[[ -2 -48 -38  14  21  -5 -15  19   4 -36  34]
 [-14 -26 -53  59  57 -35  -2  38 -33 -85  20]
 [ 18 -21 -26 -15  22  24 -21   2  45  10   4]
 [-12 -14 -17  -2  25   3 -22   1   6 -11   2]
 [-10 -17 -43  15  32 -13 -19  15  -3 -34  16]
 [ 17  -8 -14   2   7  -7  11  10  17  -2  -3]
 [  4   0   1  -2 -13   6  16   4  -3  11   7]] >> -14

[[  7 -67  38  71 -46 -50 -11 -60   0]
 [  5 -35  13  57 -16 -14 -57 -68 -43]
 [ 68  66   6 -49  -7 -45 -68 -11 -22]
 [-65 -18  61 -39  39  53 -47 -22 -46]
 [ -8 -21  32 -14  71 -16  -3 -31 -62]] >> 5

[[-51 -57 -68 -61  29 -54 -21 -15 -22  57 -59 -74 -70 -46]
 [ -1 -33  -6  23  69  12  23  43  70  73  -9 -41  -2  24]
 [  2  33   4   4 -65   3 -15   4 -68 -58 -15  38 -27 -58]
 [ -5  59  67  37   1  22  23  33  29 -67  -9  59  12  30]
 [ 68 -34  59  74 -28  69 -73 -69  42  67  75  15  62 -70]
 [-73  58 -66 -74   3 -69  70  54 -78 -64 -69 -19 -76  68]
 [ 62 -22 -29  41 -68  54 -71 -71 -58  32  61  -4  41 -72]
 [ 21  10 -34 -28 -79  -4 -35 -71 -74 -56  34  14  36   6]] >> -1

[[ 25   4  48  28 -46 -58]
 [-44  25 -17 -44  54  30]
 [ 29  28 -50 -48  50  51]
 [ 13 -56  42 -38  30 -53]
 [-36  53 -38  40 -25  62]
 [-31 -55  56 -11  33 -31]
 [-12 -64 -39  17 -25  56]] >> -44

[[ -9 -47  17   5  11  23 -19  -7]
 [ -4 -24   8   9  16 -27  -7 -68]
 [ -3 -46  21  23  11  -1   1  59]
 [  3 -25 -15  -6  10  -2  -3   8]
 [-15  -4 -15 -31   4  47  -5   6]
 [-17  25  23  10 -18 -12   9 -16]
 [ 20  18   1  12   2 -11   5  13]
 [  3   5   2   4   3   6  16  67]
 [ 30  47   8  -2  84  19  51   6]
 [  8  -6  18  21 -31  -1 -30 -18]
 [ 40  -3 -18  12  40 -36   9 -21]] >> -4

[[  0  -1  -1  -1   2  -2  -1  -2  -2  -2   0  -2]
 [  0  -9   2   4  -6  15   0  -7  -3   1  -5   5]
 [  1   3  -5  -5   9 -15  -3   2  -2  -8   2 -10]
 [  1   4  -1  -2   1  -1   1   4   2   2   4   2]
 [  1   0  -1   1   0   3  -1   0   1   0   0   0]
 [ 61  53  -5  64 -41 -41 -49  11  30 -32 -20  57]
 [ -3  -7   4   4  -6  10   2  -5   0   1  -6   3]
 [-10  -8   5   0   2 -17   4  -6  -3  -6  -8 -10]] >> 0
---
[[-486 -628 -670  597]
 [ 442 -215  357 -892]] Answer: 442

[[1636 7999 7849 8114]
 [4129 6386 6530 6587]
 [1972 7866 7759 7752]] Answer: 1972

[1327 5416 4879 9391] Answer: 1327

[169 219  43  41] Answer: 169

[349 170 210 863] Answer: 349

[[ 255  105 -380 -508]
 [ 816   34  -97  254]
 [ 435   90 -300 -280]] Answer: 435

[5103 2119 7407 8036] Answer: 5103
---
Input: [-52  88 -76  20  67  -5]
Output: 88, -76

Input: [ 11  70 -65  33  -9]
Output: 70, -65

Input:
[[-41  36 -16  -8]
 [-78  55  19  18]]
Output: 55, -78

Input: [13 79 -2  0]
Output: 79, -2

Input: [ 17 -18 -14 -19 -82 -26]
Output: 17, -82

Input: [ 44 -84  20 -71 -65]
Output: 44, -84

Input:
[[-31 -45 -48 -52 -64]
 [-46 -56 -48 -49 -45]
 [  3 -13 -38 -46 -55]]
Output: 3, -64
---
[[ 78 -26  67 -59]
 [ 28 -22  17 -22]
 [-82  63 -73  61]]
63

[[ 75  13  44  13 -40]
 [ 56  13  23  20 -48]
 [ 18 -34 -31 -33 -10]]
-34

[[ 54  70  25  -4  69 -27  48]
 [-78 -67  19  -8 -41  78 -15]
 [-55 -37  78   8 -26  81   9]]
-37

[[  2  44 -50   1 -64]
 [ 20 -39  67 -10 -21]
 [-54 -46  64 -36 -61]]
-46

[[  2  -4 -19  26]
 [ 43 -55  -6 -30]
 [  2  21   7  64]]
21

[[-49  70 -31  19  19]
 [  0 -38 -25  65 -65]
 [  1 -46  54  -1 -51]]
-46
---
Input: -23,17,81,-22,34,-32,-61
Output: -61, -23

Input: 4,50,63,64,67
Output: 67, 4

Input: 13,33,-16,-33,-74,40
Output: 40, 13

Input: 63,-40,-46,-86,54
Output: 54, 63

Input: 11,-8,56,75,-19,52
Output: 52, 11

Input: 73,-25,-83,81,23,0
Output: 0, 73

Input:
-20,-50,67,82,-42,67
-35,-49,0,59,0,0
Output: 67, -35
